Each row below holds a small network's activations on one input, seen along a few directions.
Each table varies a few parts of the input and shows all the possible inputs, shuffled.
Descriptions start from the smaller parts, as in this example, which fits no table here: one of 2 separate values, together with either a single point or one of 9 places along a line or (one of 4 places along a line, together with one of 8 places around a ring).
Shared parts are said once, and a part with two or three values counts as separate values.

Other details of the inputs vary at random and push rows far along two fixed directions, the same in every table; ignore that.

Rows:
R1: [ -1  17  -1   2  14   3   1  21   1  13 -12 -18 -10   7   2]
R2: [-13 -14   0 -11  -9 -21  10 -17  -1  -1  10  15   7  -7   1]
R3: [ 15  10 -20  13  26  26 -19  16  14 -18  -5  -2  -1  18  16]
R4: [ 16  -3 -13  -9   4   1   3 -12  -4 -12  -2   6  13   0  -8]
R5: [ -7  -1 -10   8   1  14  -5  11  -8 -12 -12  -5  -1  14  -9]
R6: [-4  6  3 -1  8 16  5 14  1  7 24 -6  0 11  1]
R7: [ -5  -6   4   3 -27 -21   1   3 -14   2  -7  12  -5 -21  -2]
R8: [ -4  15   3  14  13   6 -13  -2  -4  26 -10  -7  -9  18   6]
R9: [  8 -33 -22   6 -13 -19   1 -32  -3 -24 -28  43   1 -21   7]
R10: [-22  -3  18  -8  -3 -17   8   3  11  18  24   0 -12 -10   1]
R11: [  4 -34 -13   8 -24 -32   4 -26 -25 -17 -27  19  -2 -20  -7]
R12: [ 22  -3 -24  12  11  18 -31   3  -7 -36 -42 -11  31  17  -9]
R13: [  3  14  -3  13  18  20  -8  26   5   1 -10 -28  -5  28  11]
R14: [ 18  -7  -9   2  14  13  -5  -4  -3 -31  -4  -2  22  22   1]
R15: [ 10  10   4  -5  15   3   0   9  13   0   8 -12   2   9  -8]
R16: [ 23   4 -10   4  13   8  -7  -8   7 -17  -5 -18  10   1  -7]
R17: [-16  -4  10 -10 -13 -10  15  -5  -1  -4  23  14  -4  -1   2]
R18: [ 19   7  -6  -3  19   3 -13  -4  12 -22  -6 -15  13  14  -6]
R19: [  9  16 -16  -1  24   9  -6  12  12  -4  -7   9  -9  -3   8]
R20: [-24  -2   5  -3  -6  -7  16   0   0  29  30   1  -7 -19   3]
R21: [ -7  13   5 -14   6  -5  14  10   6  17  23   3  -2   0  -4]
R22: [  0  12   7  12  13  19  -2  14   9  -1  22 -25  -4   7   1]
R23: [ 7 -5  2 -9 -7 -1  3 -4  1 -8  2 10 20 -1  1]
R24: [ 27  11 -17   6  25  20 -21 -10 -11 -21 -46 -12  12  22   3]
R25: [  1  -1   3   0 -17 -13   9 -33 -17   6 -26  24 -13  -7  -4]
R26: [ -8 -13   3  -1 -28  -5  10 -27 -17  -3 -22  21 -16  -2   5]
R27: [ -7  18   9   0  -3  10 -13  10   0  19 -13  -7  -6   8  12]
R28: [ -1   9  -1   0  -3 -14   8  10 -14   7  -3  -1 -15 -12  -6]
R29: [  0  21   4  -9  17  12 -15  20  12   2  17 -16  17  15  10]
R30: [ 17  -6  -9  13  22  12 -16  -4   6 -12  -3 -24  13   4   2]
R31: [ 27 -10  -2   1   4   6 -14  -8   4 -29 -16  -4  27   7  -3]
R32: [ 21   6 -17  -7  20   4 -11  -8   5 -26  -8  -8  23  17  -2]
R33: [ -2  -3   6   0  14   5  -4  11  10  17  17 -16  -5  -1  -1]
R34: [ -3 -12   4 -13 -26  -8  12 -10  -5   3   9  20   8 -19  -5]
R35: [  7 -34 -13  -5 -13 -14   9 -32 -12 -13  -8  23  15 -13  -7]
R36: [ 25  -9 -22  10   4   6 -21 -11   7 -35 -32  21  19  -3  13]
R37: [-13   7   5   6 -11  -5   8  20 -10  13  15  -6 -23  -1   3]
R38: [ -2 -39  -7   2 -28 -33  13 -33 -18 -13 -38  24  -3 -19  -3]
R39: [ -7  23  15   6  -6   6 -10   6   0  30  -3  -2 -12  10   9]
R40: [-29   8   4  -8 -14  -9  18  16  -6  24   4   9 -23 -16 -17]
R41: [ -2  22   5  16   8  20 -10   4  -2  17  -3 -10 -13  28   9]
R42: [-17  -7  19  -6  -1 -13  11   8  10  25  25   1 -13 -10  -1]
R43: [-14   1  23 -11 -20  -6  12  11   9  24  25   5 -12 -21  -5]
R44: [  7 -35 -10  -5 -14 -19  10 -33 -10 -18 -11  26  19  -7  -5]
R45: [ -1   7  15   2  12  10   2  18  10   0  21 -13  -4  14   1]
R46: [  1  21  -6  -2  16  11   4   8   6  10  18 -16   3  -1  -1]
R47: [ -8  10   3   5   8  18   5  11   0   4  26 -13   0   5   5]
R48: [ -3  13  14   2   1  10  -4  14  11  10  19 -18   1 -11   1]
R49: [-22   6  15  -9 -22  -5  17   5   1  24  30   6  -6 -27   2]
R50: [-18 -18   5  -4 -22 -18   9 -26 -14  17 -22  21 -18 -13   3]
R51: [ -7   0  14  -1  -3   6   9  12   6   9  26  -5 -15   0  -3]
R52: [ 14  10  -2  -3  13   8  -2   8  12   3   8 -14   0   5 -10]
R53: [ 20  -8   0  -3   1  -1 -16 -11   7 -31 -12  -4  23   4  -1]
R54: [-23   3  -5   7   5   1  -4  21  -2  20   1  -8  -9   1  -9]
R55: [-25   7  19  -4 -26 -16  13  18   0  30   2   6 -18 -17   5]
R56: [ -5 -13  12  -5 -13 -11   9 -14   2 -18   9  10  -4  -2  -3]
Description of these inputs: one of 4 separate values, together with either a single point or one of 5 places along a line or (one of 2 separate values, together with one of 4 places along a line).
Changing only the choice among 4 separate values turns R40 into R12. The same change can be made to R15. Which row results?
Answer: R31
Changing only the choice among 4 separate values turns R17 into R32. The same change can be made to R41. Which row results?
Answer: R25
Which other rows does R49 become when the choice among 2 separate values takes its other values? List them by row number.
Answer: R48
Which other rows does R34 become when the choice among 4 separate values takes its other values? List them by row number.
Answer: R4, R6, R35
Which other rows does R55 become when the place on the line of 5 takes its other values? List them by row number.
Answer: R7, R12, R27, R39

Rows:
R57: [  6  25   1 -11  33  12  -7  25  32   5  31  -7   7   8  11]
R58: [ 44 -15 -38   2  27  16 -25 -17   8 -58 -24   9  48  14   6]
R59: [ 44 -19 -35  16  17  13 -27 -22 -13 -59 -52  -5  32  21  -2]
R60: [-10 -14   7  -5 -27 -20  14 -24 -12   7  -9  24  -9 -15  -2]
R61: [-10 -21  -1  -1 -22 -20  15 -16 -12  -1 -10  21 -12 -17  -6]
R62: [-13 -19   4  -1 -24 -17  16 -24 -12   5  -9  24 -14 -13  -1]
R63: [-11  21   2 -10  20   5   7  30  28  25  46  -3  -9 -17   7]
R64: [ 43 -11 -24  13  13  15 -27 -31 -12 -49 -49  -3  32  26   3]
R65: [-12 -14   6  -8 -28 -25  15 -16  -8   8  -7  22 -10 -26  -7]
R66: [-11 -16   7  -9 -31 -24  14 -19  -8   9 -10  24 -10 -25  -6]
R67: [  5  16  12  -7  22  18   0  18  11   6  37 -36  14  18  -6]
R68: [ -1  27   3   4  20  16 -12  28   8  16   6 -22  -3  13   5]
R69: [-2 14  4  6  8 12 -5  7  1  9  0 -7 -5 15  7]
R70: [-10  23   7   6  17  13  -6  22   5  26  11 -19 -10  15   8]
R71: [ -1  14   4   1   9   6  -9   9   3  14  -2 -11  -1   7   4]
R72: [ -6 -14  -2  -2 -23 -16  12 -12 -10  -5 -11  19  -8 -17  -6]
R73: [ 0 17  5  1  7 11 -8  9  2 10 -1 -9 -2 11  6]
R74: [ -6 -16   0   1 -20 -11  10 -20 -11  -5 -11  21 -10  -8  -2]
R75: [ -2   8  -5   6  13   5  -6  18   0   7  -1 -13  -5   5   2]
R76: [ -8 -13   7  -7 -30 -17  13 -19  -8   3 -10  25  -9 -19  -4]
R77: [ -3  24   0   5  22  12 -13  32   9  18   5 -26  -2   8   2]
R78: [-14 -21  21 -17 -32 -22  28 -21  -5   0  32  13   0 -21 -18]
R79: [ -1  15  -1   2   8   7  -6  18   3   6  -2 -12  -2   3   0]
R80: [ 40 -20 -32  17  18  11 -26 -26 -13 -50 -50  -5  29  23  -1]
R81: [ -2  10  12   1  19  17  -5  24  14   2  38 -35  10  15   0]
R82: [-10 -29  17  -8 -31 -18  21 -14  -3  -8  25  14   2 -21  -9]
R83: [ -5  21   0   9  22  18  -9  29   6  14   9 -21 -10  17   6]
R84: [-17 -17   3  -6 -30 -26  19 -11  -9   8  -4  22 -15 -27  -7]
R85: [-27  23  18   2   4   9   7  24   6  38  24  -7 -27   7  10]
Describe the family of inputs behind these rows.
Answer: either one of 3 separate values or one of 4 places along a line or (one of 2 separate values, together with one of 11 places around a ring)
Start at R82 and move only the place on the line of 4, one step at a time. The first step leads to R81. Which rows follow, in order?
Answer: R78, R67
Which other rows does R70 become when the choice among 2 separate values takes its other values? List them by row number.
Answer: R69
